m =
[[130 127 132 136 135 135 129 126 113 113 131]
 [127 125 121 133 125 139 118 133 136 136 129]
 [118 140 126 130 155 126 133 109 106 107 131]
 [144 123 122 135 110 144 119 139 137 130 139]]
Rows and columns are counted from 0.
row 0 col 0	130
row 1 col 1	125
row 0 col 8	113
row 3 col 5	144
row 3 col 8	137
row 1 col 3	133
row 1 col 9	136
row 2 col 3	130
row 2 col 1	140
row 3 col 1	123
row 3 col 0	144
row 2 col 5	126
row 2 col 7	109
row 0 col 6	129

M =
[[113 125 130 111 123 129 151 117 112 138 107 118]
 [125 130 141 112 119 125 120 112 125 134 118 154]
 [115 119 139 113 117 122 113 111 124 131 117 150]
 [124 146 143 148 146 137 111 131 117 139 135 145]
 [133 123 129 106 118 122 147 107 116 136 108 117]]
M[0,0] -> 113
M[:, 3] -> [111, 112, 113, 148, 106]
M[:, 7] -> [117, 112, 111, 131, 107]
M[1,4] -> 119
M[3,1] -> 146
M[1,1] -> 130
M[2,8] -> 124
M[2,0] -> 115
M[0] -> [113, 125, 130, 111, 123, 129, 151, 117, 112, 138, 107, 118]
M[4,5] -> 122
M[3,6] -> 111
M[4,6] -> 147
M[2,5] -> 122
M[3] -> [124, 146, 143, 148, 146, 137, 111, 131, 117, 139, 135, 145]
M[2,10] -> 117
M[1,11] -> 154
M[2,4] -> 117
M[4,4] -> 118

arr =
array([117, 132, 137, 109, 152, 108, 144, 121, 137, 123, 132, 126, 123,
       146, 104, 156])
arr[0] -> 117
arr[8] -> 137
arr[9] -> 123
arr[5] -> 108
arr[15] -> 156
arr[12] -> 123
arr[4] -> 152

A = ((127, 139, 146, 143, 142, 128, 133, 137, 117), (131, 134, 151, 145, 143, 134, 131, 131, 127), (126, 124, 129, 124, 113, 119, 125, 129, 126), (132, 136, 143, 127, 126, 119, 132, 143, 117), (155, 127, 138, 108, 124, 138, 110, 128, 137), (142, 122, 123, 121, 137, 147, 122, 120, 149), (120, 136, 125, 134, 138, 125, 135, 134, 118), (134, 135, 118, 120, 139, 134, 130, 138, 130), (110, 126, 116, 145, 140, 131, 136, 120, 129))
Rows and columns are counted from 0.
(0, 0) -> 127
(7, 7) -> 138
(8, 1) -> 126
(4, 8) -> 137
(2, 8) -> 126
(2, 0) -> 126
(2, 4) -> 113
(8, 4) -> 140
(1, 7) -> 131
(7, 6) -> 130
(1, 0) -> 131
(7, 8) -> 130
(4, 7) -> 128
(2, 6) -> 125
(5, 0) -> 142
(1, 6) -> 131
(3, 7) -> 143
(6, 2) -> 125
(7, 0) -> 134
(6, 4) -> 138
(6, 7) -> 134
(3, 2) -> 143
(1, 3) -> 145
(7, 3) -> 120
(0, 8) -> 117
(4, 3) -> 108
(4, 0) -> 155
(8, 6) -> 136
(0, 7) -> 137
(1, 5) -> 134
(2, 1) -> 124
(4, 6) -> 110
(8, 3) -> 145

X =
[[151 129 123 120 121 129 121 127 108 133 137]
 [147 125 125 119 119 128 141 125 102 132 130]
 [156 128 123 118 120 129 126 128 103 133 136]
 [138 124 125 120 119 128 148 124 110 131 128]
 [123 125 125 123 122 128 147 122 129 129 128]
 [102 129 126 130 130 127 121 119 149 129 128]
 [108 126 126 126 125 128 143 120 142 128 126]
 [154 127 124 119 120 128 132 127 100 133 133]
 [104 130 125 129 130 128 117 120 153 129 132]
 [149 126 125 120 120 128 135 126 101 133 131]
 [116 130 125 127 129 128 115 122 139 131 132]
 [153 127 124 119 120 128 132 127 100 133 133]
 [104 130 125 129 130 128 117 120 153 129 132]
 [143 130 123 121 123 129 118 127 120 132 138]]
Indices start at 0.
(0, 0)	151
(1, 0)	147
(13, 5)	129
(6, 2)	126
(13, 0)	143
(7, 4)	120
(1, 3)	119
(10, 6)	115
(8, 3)	129
(4, 6)	147
(5, 6)	121
(3, 1)	124
(5, 9)	129
(1, 7)	125
(1, 6)	141
(9, 1)	126
(9, 9)	133
(5, 8)	149
(10, 3)	127
(7, 8)	100
(9, 0)	149
(12, 5)	128
(3, 8)	110
(12, 10)	132
(10, 8)	139
(7, 10)	133
(3, 3)	120
(12, 3)	129
(5, 2)	126
(13, 2)	123
(12, 4)	130
(2, 6)	126
(6, 0)	108
(13, 8)	120
(12, 9)	129

a =
[[139 134 124 143 113 113 125 129 130]
 [136 132 124 140 117 116 126 129 129]
 [141 137 125 146 109 110 124 128 132]
 [143 140 127 149 107 109 124 127 134]
 [143 140 127 149 106 108 123 127 134]
 [144 141 128 150 106 109 123 126 135]
 [120 125 135 116 139 140 130 125 129]
 [133 131 125 136 120 120 127 129 128]
 [134 131 125 136 120 120 126 129 128]
 [138 133 125 141 115 115 125 130 130]
 [142 139 127 148 107 109 124 127 133]]
a[0][0] => 139
a[9][1] => 133
a[:, 2] => [124, 124, 125, 127, 127, 128, 135, 125, 125, 125, 127]
a[7][6] => 127
a[5] => [144, 141, 128, 150, 106, 109, 123, 126, 135]
a[8][8] => 128
a[3][5] => 109
a[2][1] => 137
a[4][4] => 106
a[5][6] => 123
a[3] => [143, 140, 127, 149, 107, 109, 124, 127, 134]
a[8][3] => 136
a[:, 4] => [113, 117, 109, 107, 106, 106, 139, 120, 120, 115, 107]
a[6][3] => 116
a[7][4] => 120
a[1][0] => 136
a[4][5] => 108
a[8] => [134, 131, 125, 136, 120, 120, 126, 129, 128]
a[10][4] => 107
a[6][1] => 125
a[10][6] => 124
a[9][4] => 115
a[8][4] => 120
a[9] => [138, 133, 125, 141, 115, 115, 125, 130, 130]
a[6][2] => 135
a[7][5] => 120
a[2] => [141, 137, 125, 146, 109, 110, 124, 128, 132]
a[0][1] => 134
a[7] => [133, 131, 125, 136, 120, 120, 127, 129, 128]
a[9][0] => 138
a[6][6] => 130
a[7][7] => 129
a[1][6] => 126
a[3][7] => 127

B =
[[114 125 126 125 120 130 135 125 130]
 [119 136 138 125 133 151 129 127 135]]
B[0][0] => 114
B[1][0] => 119
B[1][6] => 129
B[1] => [119, 136, 138, 125, 133, 151, 129, 127, 135]
B[1][7] => 127
B[0] => [114, 125, 126, 125, 120, 130, 135, 125, 130]

W =
[[134 121 126 124 133 122 132 119 127]
 [130 127 131 131 131 119 128 153 122]
 [131 125 128 127 128 141 120 144 131]]
W[0, 0] => 134
W[2, 7] => 144
W[1, 2] => 131
W[2, 5] => 141
W[1] => [130, 127, 131, 131, 131, 119, 128, 153, 122]
W[0] => [134, 121, 126, 124, 133, 122, 132, 119, 127]
W[1, 0] => 130
W[1, 8] => 122
W[1, 5] => 119
